A small network was shown many inputs. Here are its activations along a few directions, one row for each input.
Each table varies a few parts of the input and shows all the possible inputs, shuffled.
A made-up example of a description, with smaller parts first: one of 8 places around a ring, together with either a single point or one of 11 places around a ring or (one of 3 separate values, together with one of 4 places along a line).
Shared parts are said once, and a part with two or three values counts as separate values.

Other details of the inputs shift rows strongly along three fixed directions, in all tables alike. That doesn't count.
These rows show it; all are for the same input, with only those details redrawn:
[ 42 -54  43  21  21 -11 -78 -30 -21  10  27]
[ 18 -18  -7 -19 -36 -28  49 -13  52 -23   5]
[-18  -2  17  12 -16  41  26 -21  15  63  20]
[ -4  51  -7  20  32  55  -5 -36 -15  -8 -20]
[ 18 -18  -6 -20 -36 -28  49 -12  52 -24   5]
[ -2 -13  10  -3 -25  11  34 -17  30  30  16]
[  3  43  -9  12  33  38  -3 -35 -12 -27 -18]
[ 20 -19  -9 -21 -37 -27  48 -12  53 -20   3]

Rows:
x1: [ 32 -42  21  16  22 -55 -87 -22  -6  12  20]
x2: [-52 -20   4  19 -12  15  33  12 -16  69  -5]
x3: [ 41 -35  49  10   5 -18 -62 -13 -28 -11  17]
x4: [-12  68 -37  21  29  39 -22 -23 -16   0   4]
x5: [-12 -42 -15 -32 -34 -20  46   8  44 -30  -8]
x6: [-13  -3   9  23 -20  -5  42  -6   1  63   5]
x7: [ 16 -57   0  21   4 -19 -55  14 -45  -7  16]
x8: [-54  -7 -19   5 -18  31   6  12   5  62  30]
x9: [ -4  58   1   3  25  25 -15 -25  -7 -32 -14]
x10: [-29  55 -25  -1  18  44 -19  16 -48  -7 -22]
x11: [-19 -43 -22 -30 -24 -66  17  12  44 -14  -3]
x12: [-32  49 -18  -9  25  15  -8  10 -35 -11 -50]
x13: [ 10  18 -64 -20  18 -14  14   6   2 -95 -25]
x14: [ -4  17   5   5 -25  30  25   7 -10  73  33]
x15: [ -8  72   7   9  10  45 -16 -18 -26  -5 -31]
x16: [ 24  12 -18 -31 -56 -44  37  21  30 -10  13]
x17: [ 42 -29  10  23  22  -5 -64 -14 -27  20  37]
x18: [  2  -3  -6  25 -33   6  28   3  -1  47  29]
x19: [-12 -17 -32 -42 -35 -34  31  32  36 -21  16]
x20: [-29 -32 -13 -15  -9 -17  38  10  20  23  -2]
x21: [ -11   25  -28  -32   13  -15    5    2   14 -105  -37]
x22: [-40  48   1  -2  14  51 -19   1 -39 -16 -40]
x23: [ -8  57 -16  21  51  28   2 -31 -23   7 -22]
x24: [ 0 -4 44 23 24 39 46 61 16 69  2]
x25: [ -9  13  15 -14 -29 -24  26   7   9  49   4]
x26: [-14 -42 -11 -11 -52 -29  50  17  29 -37 -15]
x27: [-15 -50  21   9  14   1 -83 -10 -16   3  10]
x28: [ 21 -15  35  26  11  46  22  70   9  60  32]
x29: [  7  58  -7   4  37   5   3 -15 -31 -14 -27]
x30: [ -1  13  -9 -18 -27 -14  27   8  26  22  39]
x31: [ 54 -45   3 -11 -10 -72 -57 -21  31 -72   7]
x32: [-35  -7   1  -2 -20  35  23  28 -20  62  24]
x33: [ 16 -54  26  -4  26 -39 -58  11 -43  -3  -3]
x34: [  51   27    2   -1   35    9   34   50   27 -105  -48]
x35: [ -4  51  -7  18  33  55  -3 -36 -15  -8 -21]
x36: [-22  17  14  -9  -8  -6  25  -3  20  66  17]
x37: [ 11 -63  32  -8  32 -55 -88   9 -29  -6  14]
x38: [ 28 -37  40  40   4  -6 -58 -22 -32   6  13]
x39: [   4   20  -26  -30    5  -11   17    6   -3 -104  -48]
Question: The inputs of x23 and x35 match in every part but one. If x25 is changed in the same way as x23 into x35, which row does it become?
Answer: x15
Question: Describe the family of inputs behind these rows.
Answer: one of 3 separate values, together with either a single point or (one of 2 separate values, together with one of 6 places around a ring)
Question: Which other rows agree with x17 in the choice among 3 separate values? List them by row number.
Answer: x4, x7, x8, x10, x13, x14, x16, x18, x19, x28, x30, x32

Rows:
x40: [ 47 -69  37  10  19 -41 -97   2 -37 -32   3]
x41: [ -2 -23  16  -8 -37  -4  33  13  40  28  22]
x42: [-32 -25   9  -1 -13  -4 -17 -26   1  45  18]
x43: [  8  32 -13  -4  -4  -9  37   2  14 -18 -18]
x44: [  2 -15  18  -7 -23 -12  18  10  21  45  20]
x45: [-10  25 -14 -15   0   5  16   9  -3 -23 -16]
x46: [  8  34 -19  -8   0  -7  30   8  24 -23 -10]
x47: [-24 -20  -3 -12 -33 -27  -1 -15  13  43  22]
x48: [-17  11 -34 -11 -11  -5  57   8  26 -26 -15]
x49: [  54  -31  -19  -26   -2  -77  -28    6    2 -103  -16]
x50: [ 59 -65  36  15  31 -43 -91 -15 -26 -25  12]
x51: [-18  16 -19 -15 -12  -7  57  10  22 -26 -26]
x52: [-12  24 -40 -12 -17 -12  54  13  21 -20 -13]
x53: [ -4 -26  24  -6 -18  -5  22   4  25  39  17]
x54: [-16 -35  16 -11 -16 -10  13  15  14  31  11]
x55: [-13  40  -7  11  33  36 -24   3 -33 -13 -13]
x56: [ -3 -23  19 -13 -39  -4  34   8  35  31  17]
x57: [  1 -16  24  33  23  31 -32 -14 -22  48  20]
x58: [-26  20 -30 -18 -21  -8  16 -26  16 -26 -14]
x59: [-17  28  -9  15  40  33 -16 -12 -34 -10 -25]
x60: [  5  -5  38  26  12  26 -34  -7 -32  48  16]
x61: [  0  29 -12   2   6  26  13 -10   6 -16  -9]
x62: [-14  42  -9   8  37  27 -23   1 -35  -4 -23]
x63: [ -9  25 -25  -6   3  -4  20   4  -4 -15 -18]
x64: [-18  23 -10  -7   5  21   9   4  -5 -17 -22]
x65: [  1  38  -1  20  30  41 -18 -22 -26 -11 -19]
x66: [  4 -17   9  -4 -23 -10  19   7  22  44  27]
x67: [-12  14 -22 -11 -10   2  30   2   8 -30 -20]
x68: [-11  40  -6  16  35  24 -19  -1 -39  -4 -26]
x69: [-16 -33   8  -8 -29   1  13  13  16  33  20]
x70: [  67  -19   -9  -22    3  -69  -27    6   20 -103   -7]
x71: [ 64 -25 -11  -2  13 -48 -43 -10   2 -92 -11]
x72: [-15 -36   8  -7 -15  -6  13  12  15  32  18]
x73: [-29  30 -38 -27 -31 -16  39 -21  23 -23  -9]
x74: [ -9 -15  16  25  12  28 -40   0 -38  45  22]
x75: [-13  42 -12  13  39  29 -25   5 -30  -6 -17]
x76: [  4 -13  19  11  -8   1  -3  -3  -2  53  21]
x77: [ 69 -72  21 -15 -19 -81 -43   2  11 -44  22]
x78: [-13 -21  18  27  11  35 -39  -2 -33  43  16]
x79: [ -1  37   6  22  41  34 -12 -17 -26 -10 -25]
x80: [  7 -19  17   0 -17   2   1   2   9  36  30]
x81: [-11  36 -13   9  32  35 -24  -4 -36 -12 -12]
x82: [ -3 -28   9  -9 -27  -8  38   4  38  33  23]
x83: [ -9 -24   5  -3 -12  -7  -2  15   2  42  21]
x84: [  2  39   7  22  30  40 -16 -16 -27 -13 -24]
x85: [-18  20 -24 -19 -19   3  48  17  30 -31 -16]
x86: [-10  37  -2  14  29  31 -19  -3 -41 -11 -22]
x87: [  1 -27  21   0 -13  -5  15   8  28  30  21]
x88: [-18 -35  14  -6 -17  -6  17  20  21  33  18]
x89: [ 10  29 -28  -1  -4  -6  35  -2  17 -20  -8]
x90: [  4  32 -11 -15  -7   1  33   0  16 -24 -11]
x91: [  6  -7  23  30  13  30 -36 -11 -30  48  27]
Question: The inputs of x89 and x91 match in every part but one. If x52 is changed in the same way as x89 into x91, which row does it become?
Answer: x74
Question: Describe the family of inputs behind these rows.
Answer: one of 4 places along a line, together with either a single point or (one of 2 separate values, together with one of 6 places around a ring)
Question: Which other rows does x77 become when the choice among 2 separate values takes its other values? List them by row number.
Answer: x49
Question: Which other rows does x77 become when the place on the line of 4 takes its other values? List them by row number.
Answer: x50, x65, x76
Question: Which other rows agree with x54 in the place on the line of 4? List them by row number.
Answer: x42, x48, x50, x51, x53, x57, x59, x72, x79, x82, x87, x88
